Each row below holds a small network's activations on one input, seen along a few directions.
In each table, some parts of the input vary, and every possible input appears once, in random order.
A made-up example of a description, with smaller parts first: ring(8) and (point or line(9) or (values(3) and line(4))).
Shared parts are said once, and a part with two or three values counts as separate values.
In the rows, zero is written as 128.

Other details of the inputs shift rows strongly along two fixed directions, in all tables alike. That doesn't count.

Table:
x1: [132 200 108 100 147 139  91 105 138 166  50 149 106 132]
x2: [151  57 106 137 131 134 152 182 122  89 207 160 156 142]
x3: [154 157  96 100 101  93  85 121 123  94 139 139  94 111]
x4: [115 112 168 163 168 182 184 121 146 192 105 105 169 146]
x5: [124 126 106 117  83  70 117  98 100  13 112 116  81 108]
x6: [122 200 133 104 135 156 113  99 120 166  50 141  82 148]
x7: [ 97 187 135 110 151 105  88 126 138 154  65 131 134 106]
x8: [ 98 199 126 105 151 113  91 123 137 160  59 144 122 113]
x9: [143 151 111 100  76  92  99 114  94  72 155 133  65 122]
x10: [112 100 168 156 182 191 187 142 137 187 102 128 166 154]
x11: [ 87 198 149 103 144 132 117 106 120 163  54 138  94 124]
x12: [109 143 117 115  99  57  81 128 120  81 156 112 130  85]
x13: [157  52 111 151 113 129 136 155 138 112 228 121 160 130]
x14: [136 111 157 160 155 212 179 118 159 216 118 107 155 168]
x15: [ 92 191 143 117 147 101  79 115 147 156  62 122 132 104]
x16: [140  95 141 163 170 167 157 137 172 202 127 110 182 138]
x17: [174  51 105 143 111 131 141 155 134 107 219 128 155 142]
x18: [163  53 123 144  95 143 166 142 112 104 220 125 131 154]
x19: [134 105 162 162 159 191 184 122 153 208 117 104 162 148]
x20: [ 97 141 142 109  87  65 100 122  93  65 154 128  96  88]
x21: [162  32  95 166 130 122 164 152 131  45 160 122 167 140]
x22: [115 153 115  92  81  90 104 134  83  62 156 153  77 113]
Description of these inputs: values(2) and (point or ring(10)).
Q: The inputs of x7 and x10 match in every part but the values(2) part. If x21 is changed in the same way as x7 into x10, which row does it become?
A: x5
Q: Which other rows does x22 become when the values(2) part takes its other values? List them by row number.
A: x2

Table:
x23: [145 111 113 106  58  76 102 130  91  59 221 128  89  99]
x24: [152  47 152 161 148 175 192 154 118 129 178 137 149 158]
x25: [108 236  93  67  85  37  33  91 100  47  53 140  54  81]
x26: [ 95 169 148 123 161 156 133 125 137 183  71 138 134 138]
x27: [114 191 129 120 130 153 119  91 147 186  64 110 114 143]
x28: [116 173 155 127 149 165 147  95 132 174  50 119 107 142]
x29: [139  61 133 151 146 165 167 175 138 165 210 141 176 151]
x30: [176  48 108 158 153 167 160 164 150 136 179 140 175 160]
x31: [125 164 127 129 160 157 139 107 142 153  38 129 122 148]
x32: [ 90 150 154 145 173 122 124 123 155 160  61 107 170 106]
x33: [132  44 143 174 160 134 158 167 157 152 190 112 209 122]
x34: [150 113  85 102  67  61  83 137 102  35 204 139  95  98]
x35: [122  95 106 116  63  72 126 131  83  13 190 128  91 114]
x36: [129 191 147 113 139 153 108 101 140 202  83 123 108 131]
Q: Describe the family of inputs behind these rows.
A: values(2) and (point or line(6))
Q: The inputs of x30 and x25 match in every part but the values(2) part. If x33 is changed in the same way as x30 into x25, which row does it become?
A: x32
Q: Which other rows does x26 become when the line(6) part takes its other values? List them by row number.
A: x24, x25, x28, x31, x35
